[[43, 71, -27, -38, -33, -37],
 [-53, -35, -30, -7, 45, -19]] Out: 71

[[-6, -24, -49, -28],
 [47, -20, -84, -52]] Out: -24

[[-69, -59, -3, 52, -14],
 [31, 36, 22, -15, 37]] Out: -59

[[68, 52, -31, -93],
 [-19, -66, -54, 71]] Out: 52

[[-38, -8, -13, -14, -28, -12],
 [69, -19, -5, -12, 45, 37]] Out: -8

[[13, 24, -43, -60, -75, -53, -53],
 [-38, 53, -49, -32, -51, -22, -79]] Out: 24

[[57, -41, 79, 24, -75],
 [9, 60, 43, -20, -68]] Out: -41

[[-44, 91, -9, 18, -31],
 [20, -63, -9, 1, -31]] Out: 91

[[77, 71, 0, 55, -24, -25, 24],
 [52, 29, 16, 41, 0, 4, 8]] Out: 71
---
[[ 58  61 -38  -5]
 [  9  29  77 -23]
 [-36 -52 -36 -62]] 29

[[ -3  33  40  10 -58]
 [ 53  78  44  14  40]] 40

[[ 20 -15  33 -37   0]
 [  1 -63  28  44  20]
 [-25   4 -70  15  11]] 28

[[-46  82 -50   4 -23]
 [ 80  72   0 -52  39]] -50

[[ 55  61  -4  26  84]
 [ 33 -40 -26 -13 -13]
 [ -8 -23 -14  16   6]] -26

[[ 35  31  29   7 -82  12]
 [ 21  92   5 -31 -19  84]
 [-16  76   6 -33  17  64]] -31
---
[-44  44  94 -34]	-44
[-23 -28 -82 -13 -73]	-23
[-39  35  77  56 -95   6 -91]	-39
[ -4  54  89 -56 -60  55]	-4
[ 77  40  54  29 -37  61]	77
[-24  -8  85 -73]	-24
[-17 -68   7  15 -26   2]	-17
[  0  29  70   4 -54  20]	0
[  8 -62  77 -46 -52]	8
---
[[ -5 -65 -11 -46]
 [-11  88  47  72]
 [ 73 -16  28 -55]] >> -55

[[-51 -31 -27  73 -91  -2]
 [-41 -74  -4  69 -82  -2]] >> -2

[ 18  80  56 -31  74  -9 -33] >> -33

[ 29  89 -35 -25  50] >> 50

[[ 59  67  -4 -41 -52]
 [ -7   2  14  61  79]
 [-51 -37 -12 -22 -52]] >> -52

[[ 37  23 -18  91  33]
 [-64 -33  27  44 -59]
 [ 22 -47 -82  31 -29]] >> -29

[ 10  67 -31  24 -23] >> -23

[[ -4  45  48  32 -67 -23 -16]
 [ -9 -67  48  77   8  45 -57]
 [ 46 -51  74 -48  58 -45 -43]] >> -43

[[-65 -68  54  24 -66]
 [ 21  33  40  34 -32]
 [-32  87  69  47  39]] >> 39
---
15,-28,-14,1,59
-16,-34,-9,68,4
-4,13,-46,-52,42
→ 59

17,41,23,-52
-13,27,46,89
15,47,48,89
→ -52

-23,-65,63,61,-6,-70,9
23,93,67,44,-41,-64,16
-93,34,91,-18,-25,78,54
→ 9

-10,-4,-37,-67,-26,-38
-24,-6,-27,50,-78,-14
-47,-1,-15,-18,-12,-44
→ -38

-48,-77,2,-59,-25,-41
-63,-46,-34,-22,-8,-63
-25,-26,24,-36,28,5
→ -41

9,84,-21,-50,1,0
11,95,-23,-57,1,0
-34,55,-10,-14,4,-14
→ 0

-93,12,33,14,-87
43,-26,-46,2,-28
54,-62,-55,83,-37
→ -87
---
[[76 59 -2  2  9 -1  8]
 [ 4 -2  5 60 19 58 17]
 [45 81 -2 -2 -1 -1  2]] >> 8

[[-62  22 -19  43 -56  31]
 [ -2 -88  -5   8   8 -71]
 [-17 -18  -8 -27  30  -1]] >> 31

[[-67  39 -71 -68  60]
 [-66  39 -71 -67  60]
 [-13  -1  -9  -6  -2]] >> 60

[[-50 -33 -68  25]
 [-79 -38 -48  64]
 [ 79  51  60 -39]] >> 25

[[-47   9 -23 -16 -23  63  63]
 [ -9  17 -19 -14 -52  41  61]
 [ 93  14   6  27  42 -15 -40]] >> 63

[[ -6 -60  22 -30 -66 -68 -44]
 [-10  49  -3   5  67  60  53]
 [ 25   5 -42  63 -56  45 -47]] >> -44

[[  4 -14   1   1  53 -14]
 [ -1 -33 -31 -52  16 -42]
 [-18  54  22 -89 -44  10]] >> -14
---
-0.13  -0.10   0.16   0.17   0.03   0.08   0.04 -> 0.04
 105.08  -125.92  -167.61   -12.93 -> -12.93
-0.9   1.5  -0.3  -1.2  -0.4 -> -0.4
-0.11  -0.06   0.17   0.01 -> 0.01
 -76.7   -61.7   -57.0  -133.9    47.0   182.3     3.9 -> 3.9
17.314  -9.580  14.577   2.679 -> 2.679
 0.910   1.532  -1.306  -0.510 -> -0.510
-0.049  -0.019  -0.037  -0.007   0.121  -0.101 -> -0.101
 0.04  -0.01   0.10   0.03  -0.10 -> -0.10
-0.308  -0.241  -1.653   1.693 -> 1.693
---
[[ -13.81  -68.44  -20.39   82.33 -152.07   55.48 -102.15]
 [ -47.31  179.64 -138.70  -53.79  -25.25  -13.68   42.88]] → -25.25

[[-0.3 -0.8 -0.3  1.2  1.3  0.0 -1.9]
 [ 0.4 -0.9 -0.6  0.2  0.2 -0.6  0.1]] → 0.2

[[ 0.011 -0.018  0.078  0.117  0.066  0.098]
 [ 0.054 -0.085 -0.139  0.041 -0.016  0.005]] → 0.041

[[-128.225   64.253 -107.492  -24.390   60.520    3.105  126.805]
 [  83.392  103.338   87.366   58.550   29.061  121.093  101.294]] → 29.061

[[ 1.52 -2.02 -1.97 -0.88 -1.59 -1.91]
 [-0.47 -1.90 -1.85 -1.38  0.15 -1.72]] → -1.38

[[ 0.819 -0.957  1.002 -0.330 -1.590  0.518]
 [ 1.133  0.778  0.213 -0.257  0.860 -0.248]] → -0.257
---
[ 7 75 27 18] result: 18

[2810 9561 5664 3957 2638] result: 2810

[ 44  48  12 -45  -8  18  37] result: -8

[3 7 8 1 9] result: 3

[[5764 3366 5477 4833 5402 4496 5261]
 [5746 3308 7120 5493 4496 3760 4592]
 [6171 2953 7805 4455 4590 3503 4742]] result: 3308

[ 11 250  56 140] result: 56

[70  7 29 40 75 39 62] result: 29

[-47  -9 -16  45   4 -34 -36] result: -36

[[62 81 50 81 52 43 45]
 [35 33 15 74 55 97 84]
 [80 56 95 29 76 85 68]] result: 29

[758 192 372 425 351 303] result: 303
---
((48, 3, 63, -34), (26, 79, 72, 32), (52, -69, -31, 21)) value -31
((10, 36, 54, -44), (30, -17, -15, 24), (3, 62, 77, -59)) value 77
((40, 34, -59, 52), (56, -36, -14, -3), (-35, -24, 70, -38)) value 70
((-29, 1, 59, -40), (40, -81, -56, -21), (7, 22, 0, -62)) value 0
((32, 16, -25, -1), (13, -16, 34, 13), (-26, -18, 69, -28)) value 69
((56, -36, -6, -27), (59, 22, -81, 5), (-69, 24, -41, 40)) value -41
((-19, 44, -17, 27), (51, -39, 4, -31), (60, -78, 54, -62)) value 54
((65, -50, -87, -63), (49, -17, 23, -14), (36, -85, 60, -75)) value 60
---
[25 -5 -4 -6 88] 88, 25

[[ 15  43 -13 -74  49]
 [ -8  26 -51 -55  47]] 49, -8

[ 48  -1  -9  14 -36 -44  74] 74, 48

[[  5   0  72   9 -41  -2]
 [ 38  34 -20 -54  11  -4]
 [ 10 -12 -10   0  76  23]] -2, 10

[ 85 -17 -16  46 -23  -8  57] 57, 85

[[ 11  -7  14 -10]
 [ 27  43  74 -40]
 [-15 -10  29 -69]] -10, -15
---
((3, 6, 2, 7, 6, 6), (4, 4, 3, 9, 5, 5), (2, 7, 7, 5, 8, 6)) Answer: 9
((2628, 4875, 3518, 6159, 4176), (5691, 3573, 3360, 3752, 8438)) Answer: 3518
((-2, 33, -1, 1), (-2, -27, -1, 1), (14, 16, -1, 1)) Answer: -27
((-309, -154, -572, -673, 604), (277, 31, -327, -153, 607)) Answer: -572
((8, 2, 3, 2), (1, 9, 9, 5)) Answer: 2
((560, 405, 681, 416, 527, 408, 726), (206, 877, 949, 359, 659, 498, 826)) Answer: 527
((-230, 439, 183, -305, 830), (21, -556, 104, -324, 71)) Answer: 183
---
(37, 30, 81, 54, 5, 3) -> 37
(25, -69, -63, 11) -> 25
(-17, 53, 14, 3, -77, 9) -> -17
(81, 85, -87, -46) -> 81
(11, 7, -2, 1, -92, -34, 2) -> 11
(76, -14, -36, 59, 53) -> 76
(38, -90, -45, 3, 34, 1, 29) -> 38
---
array([[ 66,  15, -32,   9],
       [ 49,  72,  29,  37]]) -> 66

array([[-44, -12,  71,   4,  68,  13, -24],
       [  2,  44,  47,  40, -59,  36, -62],
       [  7,  18, -22, -43,   1,  73,  57]]) -> -44

array([[ -3, -13,  18,   0,   2, -26],
       [-95, -32, -16,  37,   5,  19]]) -> -3

array([-75, -37, -73,   0, -42,  -6, -11]) -> -75

array([ 93,  15, -59, -33]) -> 93

array([ 56,  91, -41, -15,  86]) -> 56
